A small network was shown many inputs. Here are its activations along a few directions, one row for each input.
Each table varies a few parts of the input and shows all the possible inputs, shuffled.
Descriptions start from the smaller parts, as in this example, which fits no table here: one of 2 separate values, together with either a single point or one of 9 places along a line or (one of 4 places along a line, together with one of 5 places around a ring).
Shared parts are said once, and a part with two or three values counts as separate values.

Other details of the inputs shift rows strongly along two fixed directions, in all tables alike. That doesn't count.

A family of inputs:
r1: [ -9 -18  -1  14  12  13   3 -12   7 -11 -13  16  11  22  16]
r2: [ 30  -6   5 -17  -6  -5 -15 -16 -25  10  -1 -11   0   4 -26]
r3: [ 2  7  6 10  4  0 10 -5  0 -1  0  8  2  8  6]
r4: [-12 -18   2   1   5   5   7  -6  14 -18 -12   7   0  18  32]
r5: [  3 -19  -2  -7  -3   3 -14 -16 -12  -3 -16 -16  15  29  -7]
r6: [-38  12 -17  18   3  12  14  27  22  -9  12  10 -11 -19  26]
r7: [-23  -5  -6  -1  -1   4  12  10  19 -16  -6   1 -11   5  33]
r8: [-16  -7  -5   0   3   9  -2  -3  11  -8  -5   7   4  12  10]
r9: [ 20  24  -3  -8 -11  -8  -7  12  -8  22  31   0 -20 -46 -24]
r10: [ 19   5  -3  -9  -3  -2 -10  -2  -9   6   8  -2  -7 -22 -10]
r11: [  8  11  -5  -3  -7  -2  -8   3  -1   7  21   2 -10 -29  -5]
r12: [ 24  28  15 -13  -9 -22   1   6 -11  29  21  -1  -6 -19 -41]
r13: [-32   6  -8  14   2   3  20  29  23 -11   8   5 -17 -20  32]
r14: [ -5  13  -2  14   2   0   7  17   7  14  17  11 -10 -25  -7]
r15: [-30  10 -32   0 -15  14   8  22   7 -15  12 -17 -28 -10  38]
r16: [  1 -22  -7  -6   6  12 -10 -23  -2 -27 -25  -6  12  21  27]
r17: [  6   6   2   2  -1   2  -2   3   0  14  17  13  -7  -9 -13]
r18: [  9 -12  -1   0   0   2 -15  -6 -15   5 -15 -13  18  14 -26]
r19: [ 15   0  26  -1   8 -18  -5 -16  -8  10  -9   2  31  13 -35]
r20: [ -1 -25  10   8  11   3   7 -12   6 -11 -21  11   8  24  18]
r21: [ -1  -1 -10  -2  -7   6  -8   5  -9   3  -2 -15   2   3  -9]
r22: [ 22 -23  28   2  11 -13  -4 -20  -4  10 -19   5  21  17 -23]
r23: [ -9  34  -4   1  -5 -10  14  23   4   5  18  -4 -11 -20  -3]
r24: [ -6  -1   3   0   4   2   5 -14   7 -15  -8   4  11  19  21]
r25: [ -9 -12   3   1   8   6  -6  -8   2  -6 -17   4  18  23  -5]
r26: [ 21  12  -4 -16 -15  -7  -8   5 -20  20  18 -14 -18 -18 -27]
r27: [ 12  -2  19   5   9 -11   1 -17  -3   3 -11   3  23  14 -15]
r28: [-13   8  -2   1  -2  -5  12  23   9   1   4  -2 -16 -11   7]
r29: [ 10  -5  -8  -9  -3   5  -6 -10 -10 -10  -5  -9  -5   3  10]
Description of these inputs: either one of 11 places along a line or (one of 3 separate values, together with one of 6 places around a ring).
What sort of input is r22?
> one of 3 separate values, together with one of 6 places around a ring
Which other rows belong to the same alternative as r15? List them by row number.
> r2, r5, r9, r10, r11, r16, r18, r21, r26, r29

A family of inputs:
r30: [ 26 -23  13 -11   2  -3 -20 -37 -24  -5 -22 -13  28  33 -17]
r31: [ 34  16  27  -9   0 -25  -4  -8 -14  29   9   6   9 -10 -54]
r32: [ -6  22  -3  12  -6  -6  15  31   4  17  19   2 -20 -25  -9]
r33: [ 13  29 -12  -4 -17  -3   3  19 -15  14  30 -13 -25 -33 -14]
r34: [ 12  32   9  -5  -3 -15  10  15  -4  24  22   6 -18 -26 -29]
r35: [-21  18  -5   3   1  -4  16  14  17  -7  10   2 -10 -15  22]
r36: [  0  30  -2   7  -5  -8  12  21   7  12  24   8 -13 -32  -5]
r37: [-14  -7 -19  -2   3  16  -1  -6  -1 -30 -19 -14   7  17  33]
r38: [-19 -15 -18  -7   0  11  -5  -2   4 -26 -19 -17   4  11  31]
r39: [ 25 -42  21 -16  13   0 -18 -41  -8  -9 -23  13  22  29  -3]
r40: [-18  15  -4   5  -3  -3  18  22  15  -2  13   4 -21 -13  19]
r41: [  5  10  -8  -4  -6   5   7  16   3   1  26  17 -34 -37  15]
r42: [-20   7  -7   9  -2  -2  18  25  17  -2   9   0 -15  -8  22]
r43: [-15  17  -5  13  -6  -2  17  31   9   9  15   3 -20 -22   6]
r44: [ 10  12  11  -2  -2 -12   9   9  -2  15  10   6  -9  -7 -19]
r45: [ 12 -14  22   0   4 -12  -7  -9 -12  21 -10  -2  21  11 -43]
r46: [ 32   4  30  -8  -1 -21  -2  -6 -14  29   4   6   4   2 -48]
r47: [ -5  26  -4  10  -3  -5  11  31  -3  24  23   3 -18 -33 -24]
r48: [ -8 -11   3   9   9   3   8  -4   6 -10 -19   4  12  29  14]
r49: [-12 -26  -7  -1   8  18   1 -14  13 -32 -14  16  -4  12  52]
r50: [-19 -17 -18  -6  -2  18  -8  -4   7 -26 -22 -11   2  19  31]
r51: [ 24 -25  12 -11   2  -4 -21 -38 -23  -6 -23 -15  29  35 -15]
r52: [-14 -12 -15  -2   1  12  -2  -8   0 -32 -21 -15   9  17  35]
r53: [ 23  18  13   1   0 -10  -5   3  -9  29  18  12   4 -18 -43]
r54: [  8  29 -17  -8 -13  -2  -1  28 -12  16  22 -14 -27 -38 -19]
r55: [-14  15 -24  -4 -11   4   2  25   2  -8  11 -16 -23 -28  17]
r56: [-15  -5 -23  -4  -4  18  -6  -6   2 -16  -8  -7  -4  17  24]
r57: [-11  20 -23  -1 -17   8   5  17  -2  -1  25 -10 -28 -22  20]
r58: [ 10 -28  25   2  11  -6 -10 -24 -11   5 -30   2  35  34 -31]
r59: [-20  20  -3   2  -2  -5  18  17  15  -6  13   3 -19 -16  20]
r60: [ -2  -7 -11  -2   1  12  -5 -15  -9 -18 -13 -12   9  21  17]
r61: [  1  14   1   7   2   0   1  16  -5  22  16   7  -6 -18 -29]
r62: [-11  24  -1   1  -3  -5  18  18  10   1  16   5 -19 -19   8]
r63: [ 16 -23  24  -1  12  -6 -16 -32  -5   1 -22   8  40  32 -23]
r64: [ 21  -6  24  -3   7 -16  -9 -21  -5  10  -9   6  27  12 -27]
r65: [  9  -5  -5  -7  -2   2  -7  -9 -12  -9 -11 -15   9  10  -2]
r66: [-37 -19  -8  15  10  12   8   1  17 -26 -23   1  13  23  34]
r67: [  3  29  -5   9  -4  -2   4  25  -1  26  34  11 -19 -37 -26]
r68: [ 21 -13  25  -6  10 -10  -4 -22 -10   9 -19   6  21  32 -28]
r69: [ 28 -12   8 -19  -6  -8 -23 -13 -19  17  -8 -14   7   6 -41]
r70: [ 23 -19  29   0   6 -13  -5 -18  -9  12 -20   4  24  31 -29]
r71: [ 14 -32   6 -14   0   2 -26 -38 -14  -5 -27 -10  26  43 -13]
r72: [-17  13  -7  12  -5  -3  19  29  15   1  14   2 -20 -14  19]
r73: [  5  12 -10  11  -3   5  11  14  11   3  25  12 -35 -44  29]
r74: [-25  20 -13  16  -4   4  18  35  10   5  17   2 -20 -26   7]
r75: [ 27  -2  23   0   3 -11 -13 -11 -14  27   6  10  17  -1 -51]
r76: [-37 -20  -8  15  12  16   4  -2  18 -27 -19   4  14  23  35]
r77: [-16   7   4  -2   3  -5  13   4  13  -8   0   1  -4   1  15]
r78: [-21  16 -12  13  -3   5   9  24  14   2  23   8 -16 -26  12]
r79: [-20  11  -9  10   0   3   9  17  18  -3  16   6  -7 -18  19]
r80: [  1  24  -1  10  -4  -8  12  29  -2  25  20   3 -18 -25 -20]
r81: [ 35   4   6 -19 -12 -10 -20  -1 -24  30   6 -13  -3 -10 -56]
r82: [ 47 -15  25  -4   5 -13 -13 -27 -12  21   2  11   2 -12 -27]
r83: [ -8  18 -20  -3 -13   3   5  19  -3  -2  23 -15 -24 -26  16]
r84: [-29   8 -12  12   0   8  11  25  14   0  14   2 -12 -18  14]
r85: [ 27 -13  12 -16  -2 -10 -18 -20 -23   6 -13 -17  19  12 -29]
r86: [-32 -20  -5  12   9   8  11   2  18 -23 -23  -1  11  26  37]
r87: [-14 -13   1  11   6   4  10   0  11 -15 -18   3  10  27  22]
r88: [-21  -8 -24   1  -2  21  -1 -12   2 -27 -11  -8   0  25  41]
r89: [  2 -11  11   5   9   3  -6 -17   3  -6 -14  10  27  22  -5]
r90: [ 40  16   7   1  -1  -8  -1   2 -10  31  27  14 -26 -45 -26]
r91: [ 19  -5  24  -6   6 -16  -8 -19  -3  12  -8   5  27  11 -27]
r92: [-10  11  -1  11   0   3   5  11  12  -1  11  10  -1 -13   9]
r93: [-16  -6 -21  -3  -8  16  -5  -4   3 -16  -7  -9  -4  15  24]
r94: [ 35  13  28  -4   0 -23  -7  -8 -12  31  10   9  14 -13 -51]
r95: [ 24 -20   9 -21  -4  -6 -24 -17 -16  13 -14 -14  13  14 -35]
r96: [ -9 -30  -7   8  14  16   3 -21  18 -29 -16   9   1  10  58]
r97: [-26 -13  -7  14   9  17   3  -5  16 -22 -13  10  15  20  27]
r98: [ 24  -1  25   1  -1 -21  -4  -1 -14  31   0   0   9   1 -49]
r99: [-26 -22 -22  -5  -2  18  -8 -13  10 -29 -19 -10   5  29  41]
r100: [-19 -15 -18  -4  -4  18  -8 -12   5 -24 -16  -8   3  25  33]
r101: [-12  20 -23  -4 -13   5   3  28   1  -5  14 -15 -26 -32  14]
r102: [  2  -7 -12 -11  -3  10 -13  -4  -7  -3 -12 -12   0  11  -4]
r103: [ 15 -16  21   1  10  -5 -12 -17 -12  15 -13   5  28  20 -42]
r104: [ 20  17  -4   7  -4  -1   9  13   2  16  29  12 -34 -48   4]
r105: [-21  -3  -5  10  12  10   6  -8  16 -24 -18   9  18  20  34]
r106: [ 12  15  -7  -5  -4   4   5  16  -3   9  27  18 -33 -39   3]
r107: [ 16  14  14  -4   5 -14   0  -7  -5  13   0   6   9   0 -25]
r108: [-16   9 -23  -3 -13   8   4  11   3  -8  17 -12 -20 -12  26]
r109: [ 21 -28  10 -13   0  -2 -22 -41 -21  -3 -20 -12  26  39 -16]
r110: [ 26   5  24   0   1 -14 -10   1 -17  37  12   6   8 -13 -62]
r111: [-29  -9  -2   5  13   5   8 -12  21 -34 -22   3  16  24  44]
r112: [ 21 -11  32 -10   9 -15  -5 -28  -8   6 -19   5  24  26 -30]
r113: [  7  -5  -6  -7  -7   6  -7 -15 -12  -3  -2 -10   3  16  -1]
r114: [-32 -21  -8  12  11  16   2  -6  20 -27 -15   6  17  23  36]
r115: [-13 -28  -7  -2  10  16   0 -15  13 -33 -14  15  -3  13  53]
r116: [-27  -7  -1   7  11   7  10 -11  20 -33 -22   5  15  23  42]
r117: [ -6  24 -21  -2 -15   0   5  26  -3  -1  22 -17 -26 -35  12]
r118: [-15   2   2   1   1  -2  14  10  13  -5   1   2  -7   3  15]
r119: [  1  25 -19  -6 -15   0   1  28  -7   8  20 -15 -26 -36  -8]
What is each input in this table made of?
> one of 5 places along a line, together with either one of 2 separate values or one of 6 places around a ring or one of 10 places around a ring
Changing only the place on the line of 5 turns r30 into r60. The same change can be made to r58. Which row results?
> r47
Changing only the place on the line of 5 turns r84 into r61. The same change can be made to r95. Which row results?
> r102
Changing only the place on the line of 5 turns r94 into r91. The same change can be made to r70. Which row results?
> r42
Change only the place on the ring of 10 in r63. List by row number the other rows that result.
> r40, r59, r64, r66, r72, r76, r78, r98, r111
Start at r38 and move only the place on the ring of 6, one step at a time. The first step leads to r95. Which rows follow, in order?
> r99, r108, r83, r85
Change only the choice among 2 separate values in r104. List by row number the other rows that result.
> r41
Change only the place on the line of 5 in r98. List by row number the other rows that result.
> r32, r43, r80, r86
Change only the place on the ring of 6 in r101. List by row number the other rows that result.
> r30, r50, r52, r57, r100

A family of inputs:
r120: [-24 -44  -1  17  23  22   0 -20  24 -35 -28  21  17  21  53]
r121: [-31  24 -20  23   0  10   7  34  17   2  24   9  -8 -38  12]
r122: [-20 -24   6   4  13   2  15 -15  22 -40 -39   0  12  37  57]
r123: [ 32 -19  -3 -20  -4   9 -31 -33 -25   1 -10  -7   9  11 -19]
r124: [ -6  28 -34 -13 -23   9   2  17  -5 -11  26 -21 -38 -29  30]
r125: [ 13  -6  19  10   5  -8   8  10  -2  25   9  19  -9  -9 -27]
r126: [ 14  21   7   1   3  -4  -5  -4  -4  13  15  13  10 -12 -26]
r127: [-26  41  -8   5  -6 -11  25  35  15  -7  14 -10 -14 -29  17]
r128: [ 35 -21  26  -5  14  -6 -10 -34  -5   8  -6  25  11   5 -13]
r129: [ -7  -7  13  16  11  -1   0  -4  -1  11 -14   8  28  25 -29]
r130: [ 36  -9  27 -12   5 -17  -2 -35  -8   5  -7   9  12  17  -9]
r131: [ 14 -29  -9  -5  -2  15 -29 -17 -16   2 -11 -10  12   6 -15]
r132: [-23 -22 -19 -11   1  11  -1 -12   3 -47 -37 -29  11  33  53]
r133: [-19  10  -1   5  -6  -5  22  31  18   4  16   8 -28 -16  17]
r134: [ 17  -1   0 -18 -15  -9 -13   7 -21  25   6 -20  -9   2 -42]
r135: [ 23  30  17  -8  -4 -19  -1 -10 -13  17  15  -2  11  -7 -34]
r136: [ -6  17  12   1  -3 -16   5  13   1  20   6  -2   8   2 -36]
r137: [-23  12 -34  11 -14  19   7  37   0   7  21 -10 -34 -21  12]
What is each input in this table made of?
> one of 3 separate values, together with one of 6 places around a ring
Changing only the place on the ring of 6 turns r134 into r131. The same change can be made to r136. Which row results?
> r121
Change only the choice among 3 separate values in r124. List by row number the other rows that result.
> r130, r135
Change only the place on the ring of 6 in r133. List by row number the other rows that result.
> r120, r122, r125, r128, r130
